These are the activations of a small neural network, seen along a few directions. Each row is one input.
Each table varies a few parts of the input and shows all the possible inputs, shuffled.
Descriptions start from the smaller parts, as in this example, which fits no table here: one of 3 separate values, together with either a single point or one of 11 places along a line or (one of 5 places around a ring, together with one of 6 places along a line).
Shared parts are said once, and a part with two or three values counts as separate values.

Other details of the inputs vary at random and push rows far along two fixed directions, the same in every table; ignore that.

Table:
x1: [ 53 -19  25  37 -19 -61   0  10  25  29  10]
x2: [  3  66  84 -37  49 -25  32  29  -9 -30  13]
x3: [ 12  -7 -60 -14  13  22 -39 -80   2  20 -17]
x4: [ -5 -22 -65   6   9  32 -32 -54   1  30 -13]
x5: [-85  24 -10 -43  55  79 -15  41 -52 -18 -18]
x6: [ 32 -36   6  50 -42 -44  38  31  21  33   2]
x7: [ -6 -34 -64   2  11  24 -35 -54  -7  25 -16]
x8: [-16  49  79 -18  46 -19  37  55 -16 -22  14]
x9: [-81  41  -9 -55  36  84 -25  24 -26 -62 -17]
x10: [-14 -21 -76   8 -33  46 -32 -36  19  -9 -19]
x11: [  12   -5  -36  -16  -16   28  -50 -105  -35   24   35]
x12: [-20 -37 -76  19 -13  42 -23 -18  -7  34 -20]
x13: [-21  39  76 -12  44 -21  62  41 -22 -28   6]
x14: [-16 -43 -68   2  -9  40 -47  -4   2  38 -14]
x15: [-26  35  71 -29   9 -10  37  74   1 -66   7]
x16: [-19 -46 -52   2 -38  47 -32 -44 -35  38  35]
x17: [ 53 -22  21  28 -18 -63   3  10  29  30  14]
x18: [-83  30   8 -59   8  87  -9 -16 -61 -62  31]
x19: [ -2  66  77 -26  48 -25  58  15 -17 -35   7]
x20: [-33  12  65 -11  28  -7  72  77 -24 -27   3]
x21: [-88   7 -18 -53  58  81  14  27 -45 -23 -18]
x22: [ 40 -26   3  33 -59 -47  30  14  46 -13   5]
x23: [-54  65   6 -62  77  59 -34 -21 -51 -32 -18]
x24: [ -2 -24 -57  -4  11  27 -58 -40   4  33 -10]
x25: [-15 -16 -76  15 -34  44 -34 -37  13  -9 -23]
x26: [ 67  -6  19  19 -15 -69  23 -29  28  17   7]
x27: [ -5 -30 -61  11   9  26 -37 -54 -11  24 -20]
x28: [-18 -37 -63  17 -13  37 -52  -4 -11  37 -22]
x29: [ 39 -38  13  42 -39 -47  11  46  23  34   6]
x30: [-19 -53 -75   7  -9  37 -24 -18  -8  30 -20]
x31: [ 40 -22   7  42 -61 -44  27  14  41 -14   1]
x32: [ 43 -16  10  28 -59 -43   5  28  57  -5  11]
x33: [ 68  10  31  29 -20 -69  -6 -16  24  24   5]
x34: [ 43  -4  10  41 -62 -43   3  28  48  -4   8]
x35: [ 67  -2  23  28 -17 -67  21 -29  24  16   3]
x36: [-30  26  67 -20  28  -3  50  91 -11 -17  13]
x37: [ 67   6  18  24 -17 -61  26 -30  36  22  11]
x38: [ 40 -21   2  31 -59 -41  33  14  55  -9   8]
x39: [-18  34  94 -30  19 -12  55  16 -45 -23  66]
x40: [  9  -1 -56   2   9  19 -43 -80 -12  19 -25]
x41: [ 53 -10  20  33 -19 -55   5  10  37  35  18]
x42: [-87  34 -12 -42  33  80  -2   8 -40 -69 -29]
x43: [  3  58  89 -33  49 -31  27  29 -21 -36   6]
x44: [-85   8  -8 -55  59  74 -16  42 -53 -23 -18]
x45: [ 49 -22  12  30 -18 -55  33  -4  37  29  14]
x46: [-13 -17 -63  13 -35  38 -64 -22   8  -6 -24]
x47: [-10 -24 -63   8 -32  38 -64 -22   8 -10 -23]
x48: [  2  55  86 -42  51 -33  30  29 -16 -35  10]
x49: [ -6 -17 -65  13   7  30 -34 -54  -6  29 -16]
x50: [ 50 -12  25  42 -22 -60   1   9  24  33   9]
x51: [ 71   4  26  14 -15 -66  -1 -16  38  25  14]
x52: [-33  21  60 -16  28  -1  77  77 -12 -21  10]
Description of these inputs: one of 4 places along a line, together with either a single point or (one of 2 separate values, together with one of 6 places around a ring).
Q: Changing only the place on the line of 4 turns x1 into x29. The same change can be made to x50. Which row results?
A: x28
Q: Which other rows agree with x47 in the place on the line of 4? List them by row number.
A: x9, x10, x15, x18, x22, x25, x31, x32, x34, x38, x42, x46
Q: Change only the place on the ring of 6 in x40. List by row number the other rows that result.
A: x3, x19, x26, x35, x37
Q: Change only the choice among 2 separate values in x30. List by row number the other rows that result.
A: x44

Table:
x53: [-12 -11 -72  -2  -5  46 -71 -56  -2  11 -19]
x54: [ 48 -24   5  35 -20 -52  16  -5  28  30   4]
x55: [  9  30  98 -15  19 -48  61  62  -5 -20  30]
x56: [-61  32  10 -51  63  53  12   5 -45 -24  -5]
x57: [-101   -6  -14  -27   13   82   16   87  -27  -48  -21]
x58: [-12 -20 -71  -1  10  44 -68 -49 -10  32 -18]
x59: [-55  45  11 -51  53  50  -5   7 -36 -46 -20]
x60: [  5  32  97  -4  18 -47  71  57 -13 -17  28]
x61: [ 15 -19 -46  15 -16   4 -28 -44  15   9 -14]
x62: [ 19 -21 -43  13  -5   1 -33 -30   5  34 -16]
x63: [ 50 -15  11  24 -45 -46   0  -8  32  11  18]
x64: [ 48 -12   3  28 -40 -43  19 -13  35  14  14]
x65: [ 47 -13  10  35 -46 -44  10 -12  24  14  17]
Q: What is each input in this table made of?
A: either a single point or (one of 2 separate values, together with one of 6 places around a ring)
